A small network was shown many inputs. Here are its activations along a few directions, one row for each input.
Each table varies a few parts of the input and shows all the possible inputs, shuffled.
Descriptions start from the smaller parts, as in this example, which fits no table here: one of 2 separate values, together with either a single point or one of 9 places along a line or (one of 6 places along a line, together with one of 8 places around a ring).
Shared parts are said once, and a part with two or three values counts as separate values.

Other details of the inputs vary at random and push rows far along two fixed directions, the same in every table; ignore that.

A family of inputs:
x1: [-12  26 -15  11  -9 -55 -24  24  45   5 -26]
x2: [-18   0  -6  37 -19 -25 -38  28  33  13 -53]
x3: [-33  16 -23  16   6 -51 -24  -8  40  10 -27]
x4: [ 30 -12  25  21  -2  63 -16  47 -38   0 -31]
x5: [  4  -1  -4 -21  18   1  22 -50 -17  -7  49]
x6: [ 10 -10  -6 -23  30  -5  24 -47 -34   2  47]
x7: [  7 -14  10  -7  -3  24  20  14   3  -9  21]
x8: [-17  27  -6  18 -20 -36 -31  36  44  16 -20]
x9: [-37  18 -29  25 -19 -48 -23 -14  35  13 -22]
x10: [  1 -11  -6 -23  22  -8  15 -38 -14  -5  39]
x11: [ 38 -16  53 -13 -16  53   3  57 -27   3 -11]
x12: [-29  25 -34  34   4 -37 -34   3  23  12 -14]
x13: [  4 -15   0 -28   6 -13  29 -56 -20   3  33]
x14: [ -2  -4   2  25   1   6 -34  35  12  -1 -31]
x15: [ 13 -25  45   9 -10  60 -17  53 -21  13 -34]
x16: [ 13 -13  -9 -35  20  -9  50 -39  -5 -25  45]
x17: [  1   0  18  -5  -5  30  10  -5 -21   0  -5]
x18: [ 15  -6   5  -6   6  30   1   1 -22 -14   1]
x19: [ 25 -24  48  15 -28  69  -5  37 -28  11 -26]
x20: [-16   8 -23   8 -11 -33  -6 -22  16   4 -18]
x21: [  1   3   2  22   6  10 -17   9  -7  13   0]
x22: [-6  1 14  1 -2 13  0 -7 -2 11 -2]
x23: [ 32 -27  29   1 -14  75  10  64 -19 -19 -22]
x24: [-26  41 -37  -9  -5 -73   0 -26  38   1  15]
x25: [  4  -6 -11 -33   9   4  51 -37 -11 -24  51]
x26: [-23  16 -25  11   4 -24 -17 -13  17  -3   5]
x27: [ 19  -7   3  -2  21  11  10 -16 -29  -4  12]
x28: [ 26  13  -1 -47   5  -8  44 -38 -22 -17  34]
x29: [-25  -9 -12  27  -9 -20 -32  59  50   7 -26]
x30: [  1   5  -5 -29  14  -4  30 -51 -19  -8  17]
Each input here is: one of 5 places around a ring, together with either one of 2 separate values or one of 4 places along a line.
Q: The inputs of x13 and x19 match in every part but the place on the ring of 5. If x29 is changed in the same way as x13 into x19, which row does it become?
A: x7
Q: Start at x6 and move only the place on the line of 4, one step at a time. The first step leads to x10. Which rows follow, in order?
A: x15, x13
Q: Change only the choice among 2 separate values in x8. List by row number the other rows that result.
A: x7

A family of inputs:
x31: [ 22   2   2 -18  20  27  28 -35 -43  -2  41]
x32: [-12  -4  -3   8   0 -25 -13  34  32  12 -14]
x33: [ -6   7 -15   6 -21 -26 -11  -5  24  -4 -18]
x34: [  1  21  -5  -5 -15  -7 -12   8   7   8  -2]
x35: [-24  15 -35  17   1 -52 -19  29  52  -1 -32]
x36: [  9 -16  25   9 -18  49  13  49  -4  -6 -12]
x37: [ -2  -2  14 -30  -4   0  18 -33  -2   0  18]
x38: [ -1  12  -3   1  20   4  -2 -16  -9  -6   3]
x39: [  0  -7  15   1  -2  -4  -7   5  -8  18 -14]
x40: [  8 -14   3 -23  27  -4  24 -47 -26   6  34]
x41: [  9  -4 -16 -22  29  -8  30 -52 -24 -11  22]
x42: [ 29  -4  18 -21   5   8  35 -42 -42   2  37]
x43: [ 16   1  23  12 -25  10 -21  38   1  10 -20]
x44: [  0  10 -10  -6  -8 -20  -8   4  13  -3 -27]
x45: [ -6  20   8   5 -13  -3 -24  28  14  -3 -29]
x46: [  7 -19  -5  11  -5  19  -8  14  -4 -13  -5]
x47: [-16  27  -5  14   1 -21 -16   1  12   3 -23]
x48: [ -4  10 -18   3   4 -46   5  -3  27   2  21]
x49: [  4 -23  28   8   0  52 -13  37  -5   0 -11]
x50: [-15  28 -20  13  -6 -30 -17  -6  12  16  -6]
x51: [-10 -14  -2   6   7  -8 -25  20  11   9  -6]
x52: [ 26 -11  11 -12  17  10  25 -40 -40  -1  42]
x53: [  4 -10  27  15 -24  47  -2  26 -21   5 -27]
x54: [  8  -2  14   7   7  37 -19  36 -11 -13 -12]
x55: [ -4  -4  -6  22  -1 -14 -30  24  11   3   1]
x56: [ 22  -8  17 -13   2  26  19  -5 -36  -6 -13]
x57: [  1 -15  10   6  -1  35  12  -7 -25  -1   6]
x58: [-41  14 -29  17  16 -47 -17 -30  41  16  -1]
x59: [-25  14 -24 -20   4 -72  -4 -41  32  12  12]
x60: [ 22 -22  18  25  -9  50  -6  26 -21  -4 -25]
x61: [-12   8 -25   9  -8 -35   2 -33  13   1  -6]
x62: [ -4   0  -1 -35  -8  -4  40 -50 -16 -12  36]
x63: [ 15 -18  30 -18   2  41  29  12  -8  -5  14]
x64: [ -1  -6 -18  -8  17  -9   3  -9  -2 -15   4]
x65: [ -3  -2 -21   3  -5 -23  13  -3  25 -11   4]
x66: [-20  -6 -19  -4   5  -7  10 -24   2 -10  26]
x67: [ -3   7 -16   1   8   1 -10   6  -3  -1  19]
x68: [  0  -8  35  12 -13  37 -11  24  -8  13 -29]
x69: [ -1  13   9  19  -4  12 -20  58  23  -6 -31]
x70: [  9  12 -10 -13   2   0  13   3   3  -2  23]
Q: What is each input in this table made of?
A: one of 5 places around a ring, together with one of 8 places around a ring
Q: The inputs of x51 and x40 match in every part but the place on the ring of 5. If x55 is changed in the same way as x51 into x40, which row does it become?
A: x52
Q: The inputs of x31 and x34 match in every part but the place on the ring of 5. If x57 is changed in the same way as x31 into x34, which row does it become?
A: x62
Q: Start at x49 and move only the place on the ring of 5, one step at a time. The first step leads to x63. Which rows follow, in order?
A: x37, x68, x58
Q: Change only the place on the ring of 8 in x39. List by row number the other rows that result.
A: x42, x47, x50, x53, x56, x61, x68
Q: Start at x47 and move only the place on the ring of 5, one step at a time. The first step leads to x38. Which rows follow, in order?
A: x54, x69, x45

A family of inputs:
x71: [ 29  -2  32 -18  -7  41  18  20 -30  -7   6]
x72: [  2  -2   6  -3   3  -3 -12  -6 -16   5  -1]
x73: [ -5   2 -18 -28  24 -36  29 -82 -10   2  51]
x74: [ -5 -13  -2  35  -4  24 -36  87  30  -4 -28]
x75: [ 33 -15  35  -1 -17  54   9  42 -24 -11 -21]
x76: [  4  11  -3   9 -15   2 -13  32  16   4 -23]
x77: [ 27 -10  33 -20  -5  32  14  19 -25  -5   4]
x78: [-44  14 -38  27  -2 -60 -31 -12  42  22 -16]
x79: [ 15 -10  12 -32   1  10  44 -29 -21  -5  35]
x80: [-30  18 -30  14  -8 -71 -24   2  56  14 -11]
x81: [ -5   9  11  25  -6  14 -30  33  -3  11 -29]
x82: [  0  -8  19  10  -6  29  -2   1 -15  -3  -6]
x83: [  1   0  -1 -19   1  -3  22 -15   3 -11   5]
x84: [ -2   0 -12 -23  21 -11  31 -64 -16  -6  26]
x85: [  8  -8   6 -30  -3  11  32 -25 -10 -10  23]
x86: [ 17   0  12   9  -7  34 -12  13 -22   2 -13]
x87: [-15  14 -29   4  10 -44   4 -45   8  -1   9]
x88: [-29   0 -35  41  17 -20 -42  28  37   2  -9]
Q: What is each input in this table made of?
A: one of 2 separate values, together with either a single point or one of 8 places around a ring
Q: The inputs of x82 and x85 match in every part but the choice among 2 separate values. If x88 is changed in the same way as x82 into x85, which row does it become?
A: x74
Q: Change only the choice among 2 separate values in x83. List by row number the other rows that result.
A: x84

A family of inputs:
x89: [ -9   0  11  27   2  33   3 -11 -12   6   7]
x90: [-18 -15 -24  -1  20 -22  -1 -53  11  -8  -2]
x91: [  9 -15  10 -24  -1  23  47 -24 -19   8  56]
x92: [ -7  28  -3  -5 -10 -15 -15  39  41   1  11]
x93: [ 35 -11  47  -7 -23  49 -19  87  -4  -4  -6]
x94: [ 32  12  18 -19  -7  19  26  30  -1  -8  38]
x95: [ 32 -37  14  -9   5  56  37 -49 -52 -21  26]
x96: [ 21 -42  53  33  -3  53 -27  49 -25  18 -31]
x97: [-23   2 -16  39  -7   6 -14  -8   9  -3 -13]
x98: [ 21  16  28  19 -24  48  -2  89   9 -11 -20]
x99: [-13  -9  -3  32  -2 -22 -31  -5  15  23   8]
x100: [  3 -26  11   3 -15   6   3  23   2  15  18]
x101: [-37  38  14  22 -60 -59 -36 -37  37  46 -76]
x102: [ 20   2  -2 -10  39  -7  14 -27 -35   2   3]
x103: [  0   7 -16  -4  -2 -24 -14  39  44 -22 -32]
x104: [-68  19 -54  29 -18 -53 -28   9  67   0 -23]
x105: [  3   6  46 -39 -65  -2  44 -40 -13  26 -31]
x106: [-18  33 -35  13  13 -14 -23 -20 -10  -8  -7]
x107: [-25 -18 -23  13 -21  -4 -14  17  29  -9 -23]
x108: [  1  19  -1   7 -21  21 -12  61  22 -26 -23]
x109: [ 19 -45  46  13  -8  64   5  74 -10   7 -45]
x110: [-23 -26  13  13 -12  -5 -33  53  29  19 -30]
x111: [  4   8 -14   0  33 -46 -10 -30 -18  15  14]
x112: [ -9 -25  33  40   3  39 -48  56  11  16 -66]
x113: [-15   3  -7 -14  19  -6  13 -70  -7  11  57]
x114: [ 10   5 -32 -32  39 -23  18 -69 -32 -16  20]
x115: [-21  28 -69  16  30 -86 -18 -45  24   2 -13]
x116: [  5 -31  27 -20  24  13   9 -42 -28   5  29]
x117: [ 34   8   3  -4  13  48  27 -23 -69 -19  19]
x118: [-20 -19 -33   4   1 -35  13 -10  34  -4 -13]
x119: [  8 -42  44   1  -6  61  -2  66  -6   5 -42]
x120: [-22  -2   3  -7  -7  28  15   2   2  -1  15]
x121: [-16 -24  -5 -11   8 -37  16 -15  15  11  22]
x122: [-12  65   6   3 -45 -64 -33 -33   2  42 -72]
x123: [ 44 -18  47 -39  11  52  29  44 -21 -24  -3]
x124: [-17  37 -16  19  12   2 -29   4  -6   9 -11]
x125: [-21  42 -40  34  11 -53 -39  -4  22  30   1]
x126: [-26  48 -35  43  10 -33 -36   5  14  16 -17]
x127: [-53  17 -35  49  -7 -26 -47  -4  43   3 -31]
x128: [-20  -7  -4   8   6 -20 -28 -26  10  17  21]
x129: [ 31  -7  15 -40  14 -21  39  -3  -6 -16  43]
x130: [-18 -20  11  19 -24   7 -38  59  25  21 -16]
x131: [ -1  11 -12 -12  39 -24  -6 -28 -16   3  -4]
x132: [ 47 -17  44 -19   5  43  28  59 -12 -18 -12]
x133: [ 17  -4   9 -28  35  -6   2 -36 -45   5  27]
x134: [ 45  -9  -6 -54  18  -3  70 -33 -17 -40  43]
x135: [-19 -11 -28   0   8 -16  -1 -61   3 -16  15]
x136: [-26  42 -37   3  21 -48 -29 -34  12  21  23]
x137: [ -8  -4  -4 -21   4  16  55 -39 -14  -5  49]
x138: [ -2 -24 -28 -23  -3 -11  46 -50  -5 -21  36]
x139: [  7  49  29 -33 -67 -49  18  -4  26  14 -44]
x140: [ 23   3 -24  -3  17  -1  12 -41 -43 -17  14]
x141: [-31   7  10  44  -9  33 -42  30  17  14 -33]
x142: [ -1 -33  -8 -32   9   8  36 -30  -5 -17  11]
x143: [  5 -25 -14  -7  25  -6  31 -67 -14 -12  17]
x144: [ 38   6  12 -29  -7  39  55   6 -27 -40  34]
x145: [-24  -3  -2  -2  -8   5  -3   7  20  17  18]
x146: [ 53 -13  44 -14 -17  44  11  67 -17  -6  17]
x147: [ 17  -1   2  -4 -22  22 -10  53  15 -31 -23]
x148: [ 20   5   0 -26  24  -4   1 -42 -46   7  47]
x149: [-24  10 -19  15  11 -29  -2 -49  18  20  36]
x150: [ 24  -8  24 -39   9  -6  18  16  -3 -16  27]
x151: [ -5  22 -22  35   5 -43 -51  18   7  28  -9]
x152: [ -8  31   1  -8  -6   6   0  34  25 -15   5]
x153: [ 32   0 -17 -41   2 -12  55 -31  -9 -45  47]
x154: [ 16 -34  37  20  13  45   1  16 -19   8 -27]
x155: [ 34 -14  24  23 -10  80 -38  56 -49 -11 -51]
x156: [-51  10 -44  40 -22 -37 -19  22  54   2 -26]
Q: The inputs of x120 and x152 match in every part but one. If x156 is changed in the same way as x120 into x152, which row does it become?
A: x144
Q: The inputs of x136 and x145 match in every part but one. If x122 is changed in the same way as x136 into x145, which row does it become?
A: x105
Q: What is each input in this table made of?
A: one of 4 places along a line, together with either a single point or (one of 2 separate values, together with one of 8 places around a ring)
Q: Start at x102 and move only the place on the ring of 8, one step at a time. The first step leads to x115. Which rows follow, in order?
A: x140, x117, x126, x125, x151, x111
